A small network was shown many inputs. Here are its activations along a few directions, one row for each input.
In each table, some parts of the input vary, and every possible input appears once, in random order.
A made-up example of a description, with smaller parts first: values(3) and (point or ring(9) or (ring(5) and line(6))).
Shared parts are said once, and a part with two or three values counts as separate values.
In the rows, zero is written as 128.

Other details of the inputs vary at random and push rows far along two fixed directions, the same in every table; ignore that.

Rows:
row 1: [134 151 120 157 123  87 124  97 118 144 100]
row 2: [159 194 165 137 104  60 139 115 129  98 129]
row 3: [132 103 159 136 124 148  96 177  79 104 186]
row 4: [125 137  60 166 123 119 139  29 157 189  57]
row 5: [120 196 215 150  88  50 162 138 136  74  97]
row 6: [161 182 134 122 125  97 188 129 149 131  58]
row 7: [203 124 128  97 131 116 158  69 163 117 116]
row 8: [110 101 148  88 133 154  76 211  81  32 213]
row 9: [127  38  72 124 155 155  53 150 122 167 209]
row 10: [137 164  94 116 146 133 160  71 170 212  55]
row 11: [136 148  51 168 140 112 126  31 134 189  65]
row 12: [112 119 113 105 163 138 155 142 122 170 126]
row 13: [ 96 102 134  84 167 169 124 175 116 150 152]
row 14: [132 198 219  93 104  98 181 198 139  55  87]
row 15: [103  34  50 109 151 195  58 135 119 139 189]
row 16: [132  43   5 114 187 185 109 121 116 241 134]
row 17: [100 183 215 144  93  87 158 159 143  43 109]
row 18: [136 157 114 164  96 131 161  48 147 158  75]
row 19: [144 160 123 155 112 131 139  82 114 135 105]
row 20: [ 92  81 176 128 116 174 102 202 109  71 195]
row 21: [118  94 168 142 116 143 107 169 106 115 181]
row 22: [108 107 153 119 119 133 101 168 148  82 178]
Each input here is: point or ring(6) or (values(3) and ring(5)).
Which other rows does row 15 become when the values(3) part takes its other values? List them by row number.
> row 4, row 18

Rows:
row 23: [120 113 153 103 129 151 120 169 123  94 167]
row 24: [110  87  56 152 161 170 109 110 116 230 125]
row 25: [135 145 101 132 135 126 147  74 156 177  97]
row 26: [122 154 183 130 105 104 138 155 110  58 152]
row 27: [145 178 184 121 113 102 171 131 138  96 107]
row 28: [134  78  90 116 152 149 106 142 133 159 155]
row 29: [132  76  34 131 160 151  98 102 128 199 124]
row 30: [151 155  78 178 114  91 154  20 162 187  73]
row 31: [159 169 126 131 128  93 161  90 154 161  95]
row 32: [115 103 157 104 135 148 125 176 118  96 149]
row 33: [130 118  79 130 150 123 130 100 140 183 101]
row 34: [128 177 176 145 103  94 143 123 125  73 125]
row 35: [110  81  79 121 139 171  94 131 122 147 143]
row 36: [113  90 132 111 137 161 110 179 102  97 149]
row 37: [149 170  97 168 120  95 134  42 152 170  85]
row 38: [167 170  86 155 123  89 161  52 165 189  61]
row 39: [103 118 149 101 132 149 116 172 110  94 152]
row 40: [134 168 177 116 119 107 166 133 134 103 108]
row 41: [145 161  92 175 117  96 131  40 158 170  80]
row 42: [143 174 184 128 108  99 172 129 146  95  98]
row 43: [153 201 176 153  90  68 159  83 140 119  96]
row 44: [117 109 146 114 118 151 113 171 122  85 155]
row 45: [140 203 175 122 107  74 172 130 131  91  91]
row 46: [119 148 197 138  94  94 139 155 117  59 145]
row 47: [133 150 184 112 115 125 145 176 112  68 135]
row 48: [136 151 121 127 133 121 152  98 132 154  90]
row 49: [ 93  84  86 150 147 165 105 146 120 189 137]
row 50: [114  99 116 143 127 142  96 130 118 108 155]
row 51: [119 102 159 130 110 130  96 163 110  92 170]
row 52: [124  87  98 104 160 151 108 148 119 159 157]
row 53: [106 102 131 104 133 162 104 173 104  94 164]
row 54: [149 169 123 168 107  87 137  58 156 156  89]
row 55: [122  78  96 118 142 168 106 133 139 148 157]
row 56: [108 115 119 117 134 146 118 134 129 129 127]
row 57: [133 118 143 105 133 134 114 183 108  96 161]
row 58: [126 157 184 111 105 124 140 170 120  62 142]
row 59: [142  73  58 137 151 170 108 103 129 185 122]
row 60: [145 209 197 149  87  60 177  97 134  89 101]
row 61: [109 106 151 106 135 148 122 179 108  94 141]
row 62: [114 107 152 100 140 132 121 184 123 102 156]
row 63: [108  68  88 113 154 175  98 137 133 153 158]
row 64: [122 117 155 126 123 131  93 161 106  92 173]
row 65: [116  71  74 107 168 164  93 150 106 166 159]
row 66: [138 126  93 130 139 140 132 100 124 163 103]
Changing only one part turns row 24 into row 49. The same change can be made to row 48. Which row results?
> row 61
Changing only one part turns row 34 into row 50. The same change can be made to row 40. Which row results?
> row 32
Describe the family of inputs behind these rows.
> values(2) and (point or ring(6) or (values(3) and ring(5)))
Which other rows does row 37 become when the values(2) part takes its other values? List them by row number.
> row 41
